Each row below holds a small network's activations on one record, seen along a few directions.
Records have a field called K. Each example row is followed by its value.
The word missing means that the record has no K.
The largest differences between rows may come from other fields.
In the rows, zero is written as 500.
Strong random noise was added to every row along 5 fixed directions; ignore it. To show where, here is one row again and again, with new noise each time:
[457 475 511 367 447 586 438 326 535 443 615 599 530 506 267 424 337 474
 425 453 370 687 678 569 458 631 442]
[392 574 579 396 510 336 685 607 716 748 529 462 655 574 362 553 560 435
 586 651 729 371 749 620 673 460 759]
[552 532 328 618 398 750 423 402 426 471 500 397 429 418 614 488 562 358
 258 525 430 754 274 561 427 494 480]
[414 543 538 464 517 338 667 621 622 650 495 446 608 545 428 553 583 440
 611 605 679 327 665 571 622 462 696]
[536 564 411 488 419 710 423 406 477 543 523 451 508 479 570 494 520 387
 294 532 496 762 338 563 471 472 524]
[424 473 583 385 523 409 574 508 521 486 549 518 592 564 348 487 456 488
 636 518 514 429 672 501 499 557 543]
[417 406 572 408 516 439 543 436 472 358 583 545 540 539 264 438 388 506
 646 468 376 456 723 480 420 650 439]

[473 526 457 461 630 546 652 680 615 707 407 294 566 591 651 539 669 490
 560 578 821 268 475 418 626 309 645]
k1
[454 600 507 292 464 480 427 414 768 686 529 690 523 459 266 492 356 558
 294 363 631 571 728 642 728 517 512]
k8
[505 553 417 507 468 659 501 448 658 634 542 456 467 460 424 447 430 462
 314 517 517 628 627 584 591 491 543]
missing
[539 473 499 495 515 659 484 456 469 510 496 398 502 534 598 506 582 477
 444 585 495 628 293 443 386 451 456]
k3
[475 652 470 575 391 437 549 549 680 735 465 507 548 441 503 600 594 395
 366 676 619 587 518 712 641 484 760]
k4
[557 570 544 429 514 410 428 545 403 455 455 606 547 509 600 526 458 527
 562 443 507 457 401 439 523 449 462]
k4
[457 424 538 493 539 553 500 477 468 367 495 435 410 473 413 451 467 539
 544 429 434 462 482 408 418 612 353]
k8
[464 513 523 435 542 570 593 537 648 655 549 353 506 542 434 425 458 519
 521 565 597 485 674 474 593 471 584]
k6
[410 386 572 455 622 527 646 565 541 531 554 337 490 595 432 430 487 520
 602 470 613 254 644 377 542 464 442]
k7
[514 493 391 561 528 450 585 539 623 570 466 485 460 450 459 509 552 505
 483 525 563 339 618 542 582 458 500]
k3
[450 498 303 793 473 434 689 619 695 615 449 356 366 348 431 497 586 436
 437 549 552 255 740 628 664 510 609]
missing
[503 564 534 526 515 805 660 514 723 879 563 139 513 593 637 480 666 367
 355 915 696 738 366 541 543 387 730]
k2
[445 569 570 429 399 550 470 378 686 675 608 551 536 512 335 486 441 473
 367 627 483 776 613 683 552 579 635]
k2
[442 534 398 604 556 352 704 663 768 693 434 486 504 435 375 529 513 483
 477 495 684 146 841 623 749 453 640]
k5
[428 569 413 550 377 429 528 414 788 707 575 588 488 412 267 510 486 442
 298 549 546 583 795 789 685 546 659]
k7
[546 596 323 568 459 714 492 489 635 690 498 359 422 436 587 454 522 446
 248 513 603 645 479 567 634 389 573]
k6
[483 505 639 342 699 452 710 728 565 715 461 339 672 691 597 505 551 548
 710 553 803 180 564 342 637 287 613]
k5
[498 433 447 547 427 726 359 378 383 327 526 529 402 442 478 447 413 493
 329 376 307 686 401 481 355 613 340]
k1

Here are new rows. What is K for each?
[515 554 382 378 534 650 452 451 658 658 486 538 512 510 510 476 458 534
 306 391 671 526 593 532 647 401 514]
k1
[490 454 553 495 545 588 563 515 522 486 544 384 496 533 447 443 452 506
 555 547 466 512 595 422 449 548 484]
missing
[473 463 701 374 641 636 654 598 555 583 539 291 638 666 487 474 491 485
 640 690 601 486 524 351 419 495 563]
k5
[458 514 667 331 551 487 475 574 437 492 489 553 608 615 545 540 471 558
 588 449 599 458 447 403 470 470 526]
k1
[534 543 484 526 575 478 578 665 480 564 420 393 533 527 650 541 584 506
 569 495 653 348 445 415 570 364 567]
missing
[517 566 454 555 429 282 430 499 483 423 454 759 481 382 428 556 417 521
 455 360 415 410 589 600 582 575 472]
k4
[470 403 402 674 521 548 599 515 509 387 510 377 382 424 383 424 472 488
 535 482 366 381 667 473 462 595 425]
missing
[519 522 548 660 475 581 580 573 399 483 472 290 496 501 648 546 652 352
 505 721 463 561 234 454 372 527 560]
k4
[530 597 285 819 382 224 501 601 496 463 355 649 374 266 558 613 597 444
 402 418 457 283 477 675 653 523 556]
k4
